Each row below holds a small network's activations on one input, seen along a few directions.
Each table varies a few parts of the input and shows all the possible inputs, shuffled.
Descriptions start from the smaller parts, as in this example, which fits no table here: one of 3 separate values, together with either a single point or one of 11 places around a ring or (one of 6 places along a line, together with one of 8 places around a ring).
Shared parts are said once, and a part with two or three values counts as separate values.
In the rows, zero is written as 128.

Other details of the inputs shift rows strongly along two fixed directions, in all tables alike. That doesn't count.

A family of inputs:
r1: 138 139 147 146 136 127 106 141 101 128 150 134
r2: 150 116 129 130 149 128 124 139 101 115 137 137
r3: 134 127 148 151 144 130 119 149  86 135 141 120
r4:  71 101 130 142 139 130 157 164  73 111 153  59
r5: 136 140 161 134 135 121 109 102 156 150  99 139
r6: 123 138 119 118 114 127 119 107 162 118 119 132
r7:  54  88 128 156 142 123 171 170  77 116 162  58
r8: 108 142 135 134 125 117 115 106 154 132 113 137
r9: 140 134 148 130 118 116 110 104 170 127 128 144
r10: 130 103 129  95 111 126 119 139 104 101 145 110
r11: 101 134  84 137  95 156 166 145 183 160 144 121
r12: 145 137 120 107 127 121 123 100 165 128  93 136
r13: 122 154 133 121 121 126 106 101 155 130 103 137
r14: 154 158 112 121 118 142 106 115 155 128 115 164
r15: 153 136 127 133 137 127 135 133 152 143 124 145
r16: 155 132 144 130 150 125 115 136 103 137 126 140
r17: 146 111 133  92 127 123 112 127 100 111 131 108
r18: 116 123 164 138 135 115 111 131 104 114 152 108
r19: 124 119 140 128 142 122 132 106 150 143 101 134
r20: 150 125 137 131 153 129 114 128 100 133 119 146
r21: 151 129 146 122 132 110 123 106 163 133 111 136
r22: 141 142 134 149 137 136 113 114 140 155 101 157
r23: 155 121 142 126 135 124 119 152 104 107 153 141
r24:  82 124 116 124  88 125 217 116 110 122 153 106
r25: 112 119 104 147 118 137 168 143 175 142 134 142
r26:  98 125 103 120  93 140 148 119 191 148 131 115
r27: 138 134 118 125 143 136 128 141  97 129 122 123
r28: 144 108 147 117 129 111 109 116 122  97 128 142
r29: 153 169 120 112  94 140 164  88 124 137 118 178
r30: 164 132 118 102 128 138 113 138 105 125 130 133
r31: 124 128 159 131 137 118  95 110 114 113 129 134
r32: 119 105 145 132 131 118 114 126 108  96 154 119
r33: 125 143 124 138 132 136 113 147  87 114 145 119
r34:  66 117  97 152 106 124 179 129 196 142 138 108
r35: 104 118 114 112 119 133 154 127 150 157 116  97
r36:  99 128  96 151 132 134 174 141 161 165 116 125
r37: 149 120 152 119 121 108 116 118 145 111 128 139
r38:  95 144  95 159 117 148 167 140 166 170 110 115
r39:  94 128 104 144 113 149 151 165 110 140 164  90
r40: 121 117 136 111 146 123 125 131  91 112 122 101
r41: 117 142 129 114 109 133 112 109 154 143 118 122
r42: 130  99 143 125 146 113 128 128 103 103 137 112
r43: 150 143 105 121 132 137 134 128 146 133 111 140
r44: 139 150 125 144 134 131 112 116 136 151  98 155
r45:  64 113 121 164 125 134 180 129 181 167 117 100
r46: 150 142 129 123 126 144 103 132  97 142 120 127
r47: 149 134 129 136 129 133 106 122 134 123 136 161
r48: 160 129 120  99 115 141 110 142 111 115 136 144
r49: 155 139 113 125 138 126 124 120 146 134 108 157
r50: 139 124 138 140 133 129 117 151 102 113 167 130
r51: 103 115  96 135 121 142 171 170 122 113 157 104
r52: 142 135 111 127 123 129 132 130 153 125 120 160
r53: 145 123 132 101 123 117 108 118 120  93 121 132
r54: 156 136 123 107 132 139 112 134  98 140 121 130
r55: 134 138 138 146 136 131 105 129 111 129 136 146
r56: 136 116 160 122 149 113 119 125 106 125 127 115
r57: 130 125 121 135 133 129 117 146  96 104 157 134
r58: 130 121 141 117 148 114 117 112 116 124 107 128
r59: 136 153 127 140 131 128 102 123 123 131 122 154
r60: 123 135 133 115 117 135 117 111 144 153 102 117
r61: 120  92 137 120 150 107 131 147  65  85 154  91
r62: 138 126 127 114 118 110 118 104 162 115 107 152
Description of these inputs: one of 2 separate values, together with either a single point or (one of 5 places along a line, together with one of 6 places around a ring).
The inputs of r18 and r1 match in every part but the choice among 2 separate values. If r26 is changed in the same way as r18 into r1, which row does it become?
> r11
The inputs of r40 and r27 match in every part but the choice among 2 separate values. If r35 is changed in the same way as r40 into r27, which row does it become?
> r54
Change only the place on the line of 5 in r18. List by row number the other rows that result.
> r8, r13, r31, r41
Change only the choice among 2 separate values in r43. List by row number the other rows that result.
> r12
Change only the place on the ring of 6 in r47. List by row number the other rows that result.
> r2, r20, r22, r25, r55

A family of inputs:
r63: 138 139 121 121 124 128 114 110 162 131 108 151
r64: 111 138 124 153 127 139 140 144 111 138 145 124
r65: 141 137 133 123 131 127 122 114 154 150 105 141
r66: 137 139 125 122 130 127 119 111 157 138 100 142
r67: 104 115 132 139 128 120 136 130 128 121 141 110
r68: 131 127 132 126 132 130 123 128 144 140 120 124
r69: 113 120 119 124 124 133 139 140 121 127 131 105
r70: 134 140 126 122 124 125 114 108 163 133 103 144
r71: 125 129 119 121 118 133 144 125 128 131 126 129
r72: 112 110 133 142 141 125 135 144 128 131 132 109
r73: 130 132 124 126 129 128 138 117 136 130 118 141
r74: 106 116 135 140 129 121 142 128 124 123 138 112
r75: 129 122 119 118 126 135 126 137 113 121 132 119
r76: 132 124 133 119 133 129 116 128 114 125 128 115
r77: 152 142 117 118 115 135 116 119 164 138 118 154
r78: 116 135 116 149 135 144 132 153 113 143 138 117
r79: 116 118 115 131 135 128 149 140 118 127 133 118
r80: 122 121 116 129 115 132 143 145 127 121 155 122
r81: 155 144 121 120 116 134 131 115 154 142 114 159
r82: 127 119 114 136 136 129 151 150 120 128 140 123
r83: 112 119 114 124 118 135 136 141 125 121 142 112
r84: 177 130 176 102 145 114  64 112  62  90 132 146
r85: 110 138 122 152 126 139 133 146 115 137 146 122
r86: 137 133 142 135 134 121 123 108 155 144 103 149
r87: 153 140 117 126 130 132 121 122 161 138 110 155
r88: 126 127 132 118 124 127 134 128 105 121 129 117
r89: 107 120 129 128 120 126 137 131 126 124 144 106
r90: 108 111 135 143 136 122 130 142 132 127 137 109
r91: 107 123 123 125 115 128 139 134 124 119 141 109
r92: 140 122 117 123 127 136 129 146 116 123 141 124
r93: 118 114 145 139 136 117 118 132 120 117 138 120
r94: 105 120 126 133 125 122 140 132 126 116 139 112
r95: 197 119 174  97 158 110  46 138   4  48 162 146
r96: 123 119 137 127 132 127 119 138 121 123 139 112
r97: 139 143 122 115 120 130 125 110 150 144  99 141
r98: 166 128 132 111 135 129 107 135  90 113 134 141
r99: 136 139 137 123 121 125 113 108 164 140 114 144
r100: 107 121 128 134 126 123 146 130 122 118 137 114
r101: 136 137 137 129 131 122 125 101 153 142 102 146
r102: 141 138 119 121 129 131 119 113 157 136 103 149
r103: 136 134 131 128 134 125 116 109 158 142 101 140
r104: 140 132 118 130 127 129 125 133 148 127 128 142
r105: 107 112 140 146 133 119 140 135 127 126 139 115
r106: 124 122 119 130 115 133 150 143 123 122 152 124
r107: 113 121 129 129 126 128 147 131 118 132 136 108
r108: 109 121 131 129 121 126 143 128 122 126 142 108
r109: 110 120 123 133 125 127 148 132 122 117 142 121
r110: 134 131 139 125 130 126 128 120 134 138 120 132
r111: 112 111 133 142 142 122 141 141 123 135 131 112
r112: 152 143 133 116 135 122 109 104 140 134  95 152
r113: 166 138 135 102 132 128  95 112 103 118 111 151
r114: 111 121 126 133 131 125 151 133 117 124 131 113
r115: 137 143 121 115 109 131 118 105 161 132 113 152
r116: 112 122 120 125 114 132 147 133 120 120 144 118
r117: 119 127 127 124 123 129 125 125 141 132 129 116
r118: 139 140 127 119 126 128 124 108 152 149 103 138
r119: 109 124 126 125 115 128 146 131 120 121 138 110
r120: 136 141 124 122 120 125 118 104 161 128 111 155
r121: 113 118 131 135 132 123 127 129 134 126 131 114
r122: 126 120 119 138 131 130 155 145 120 125 143 126
r123: 110 121 120 124 119 131 135 139 125 122 137 105
r124: 115 137 122 153 132 141 143 145 106 144 140 123
r125: 173 132 150 114 139 120  92 122  85  93 136 157
r126: 111 115 128 137 139 123 143 135 120 132 130 109
r127: 137 158 121 141 125 142 108 123 153 154 112 152
r128: 116 136 116 151 136 141 139 150 107 147 137 121
What is each input in this table made of?
> one of 6 places around a ring, together with either a single point or (one of 2 separate values, together with one of 5 places along a line)
The inputs of r74 and r126 match in every part but the place on the ring of 6. If r105 is changed in the same way as r74 into r126, which row does it become?
> r111
The inputs of r110 and r84 match in every part but the place on the ring of 6. If r114 is changed in the same way as r110 into r84, which row does it become?
> r100
A walk changes only the place on the ring of 6. It starts at r79 and steps to r73. List the rest of the walk in order.
> r109, r120, r63, r102
A walk changes only the place on the ring of 6. It starts at r76 and steps to r118. List the rest of the walk in order.
> r107, r108, r89, r117
Change only the place on the line of 5 in r83. List by row number the other rows that result.
> r77, r96, r117, r123
A walk changes only the place on the line of 5. It starts at r65 and steps to r118. List the rest of the walk in order.
> r97, r113, r98
Change only the choice among 2 separate values in r116. List by row number the other rows that result.
> r109

A family of inputs:
r129: 142 123 135 118 125 120 117 132 101  96 143 141
r130: 138 138 131 119 127 130 115 128  92 102 145 137
r131: 144 130 134 130 144 132 117 142  87 121 133 138
r132: 145 134 124 111 122 138 105 133  94 104 149 128
r133: 137 113 146 123 143 110 111 122 110 112 135 125
r134: 141 142 131 126 129 132 113 138  85 119 138 133
r135:  98 112 117 153 138 124 161 138 145 144 129 108
r136: 149 124 130 133 148 124 120 142  92 108 133 139
r137:  89 110 123 134 113 124 150 136 161 126 136 100
r138: 148 121 135 121 141 117 120 137 101 104 143 139
r139: 114 114  98 145 129 140 162 158 143 139 138 114
r140: 106 113 102 129 106 136 158 147 153 127 150 116
r141: 137 138 144 130 128 130 114 128  89 124 136 127
r142: 151 126 128 120 137 140 106 146  88 123 137 130
r143:  85 124 118 138 116 133 147 133 152 132 136  97
r144: 106 113 123 143 125 122 170 139 152 136 145 112
r145:  90 116 121 151 136 133 158 139 139 155 129 108
r146: 127 148 123 143 122 138 146 110 184 172  98 153
r147: 125 131 142 131 134 125 107 124  96 127 127 123
r148: 100 138 116 142 107 137 162 117 171 146 130 127
r149: 135 123 143 120 122 114 106 106 137 115 119 142
r150:  97 131 119 144 129 136 148 131 172 165 111 114
r151: 190 187 151 102 123 125  45  60 181 155  52 196
r152: 104 112 100  93 116 131 188 123 127 140 105  88
r153: 153 164 124 128 125 127 111  79 236 175  56 176
r154: 147 122 144 135 146 122 121 133  96 113 132 131
r155: 148 139 124 117 123 139 103 143  85 122 143 124
r156: 156 115 130 112 136 126 110 141 102 106 146 132
r157:  96 110 124 136 129 121 154 140 160 136 136  97
r158: 145 129 146 120 118 119 116 110 133 113 126 148
r159: 124 126 142 124 130 124 107 114 105 110 133 125
What is each input in this table made of?
> either a single point or (one of 5 places along a line, together with one of 6 places around a ring)
Change only the place on the line of 5 in r151. List by row number the other rows that result.
> r134, r141, r147, r155
